These are the activations of a small neural network, seen along a few directions. Each row is one input.
Each table varies a few parts of the input and shows all the possible inputs, shuffled.
Descriptions start from the smaller parts, as in this example, which fits no table here: one of 8 places around a ring, together with either a single point or one of 9 places along a line or (one of 2 separate values, together with one of 6 places along a line).
Shared parts are said once, and a part with two or three values counts as separate values.
In the rows, 128 means zero.

Table:
x1: [148 120  72 220 105 107 143 109 116 160  96 148]
x2: [108 100 129  96 140 102 142 140 130 154 153 119]
x3: [171 133 127 105 151 108 130 166 150 132 136 120]
x4: [116 118 134 106 148 112 115 157 138 156 154 137]
x5: [126 151 150 112 136 119 114 143 147 122 158 157]
x6: [158 123 127  95 153 103 137 165 135 139 130 118]
x7: [115 129 110 122 137 135 119 152 184 135 135 143]
x8: [ 89 102 110  99 144 109 152 117 132 152 151 104]
x9: [110 157 147 127 122 133 131 145 159 120 145 152]
x10: [143 139  77 212  96 119 137  89  94 137  92 173]
x11: [138 147 156 112 122 144 114 133 122  90 165 157]
x12: [129 126 135 115 143 112 112 156 159 147 156 143]
x13: [122 149 149 124 114 162 124 131 136  86 159 149]
x14: [130 135 170 174  83 148  75  87  83 147  67  74]
x15: [106 143 149 100 147 120 125 137 126 131 152 150]
x16: [167 119 152 172 112 138  95 111 107 159  50  48]
x17: [123 133 128 128 128 123 120 159 176 143 145 142]
x18: [146 131 174 161  80 180  84  77  67 119  83  85]
x19: [143 100 122  87 145  95 161 148 124 138 125 103]
x20: [160 127  86 194  85 152 135  77  81 111 100 179]
x21: [ 73 121 125  96 152 117 160  90 120 129 141 120]
x22: [152 139  99 111 143 131 139 163 172 124 120 118]
x23: [164 140 112 117 135 123 135 166 171 128 131 117]
x24: [103 112 152 102 136 141 142 113  98  86 154 139]
x25: [123  98 106  86 144 101 174 133 123 139 117  92]
x26: [ 94 121 150  98 145 116 150 116 120 133 151 135]
x27: [132 116 163 183  99 131  68 104 108 171  65  58]
x28: [115 153 120 118 120 164 114 129 141  72 148 149]
x29: [ 99 156 116 117 127 142 122 145 160 108 133 153]
x30: [118 134 152 105 135 143 118 128 107  87 159 150]
x31: [193 118  66 201 129 123 154 115 109 157  83 132]
x32: [ 83 110 134 102 138 146 156  95  97  85 140 131]
What do these inputs look like to the network?
> one of 4 places along a line, together with either one of 2 separate values or one of 6 places along a line
The inputs of x9 and x13 match in every part but the place on the line of 4. If x5 is changed in the same way as x9 into x13, which row does it become?
> x11
Which other rows does x3 become when the place on the line of 6 takes its other values? List them by row number.
> x6, x19, x22, x23, x25
A walk changes only the place on the line of 4. It starts at x28 and steps to x29. List the rest of the walk in order.
> x7, x22
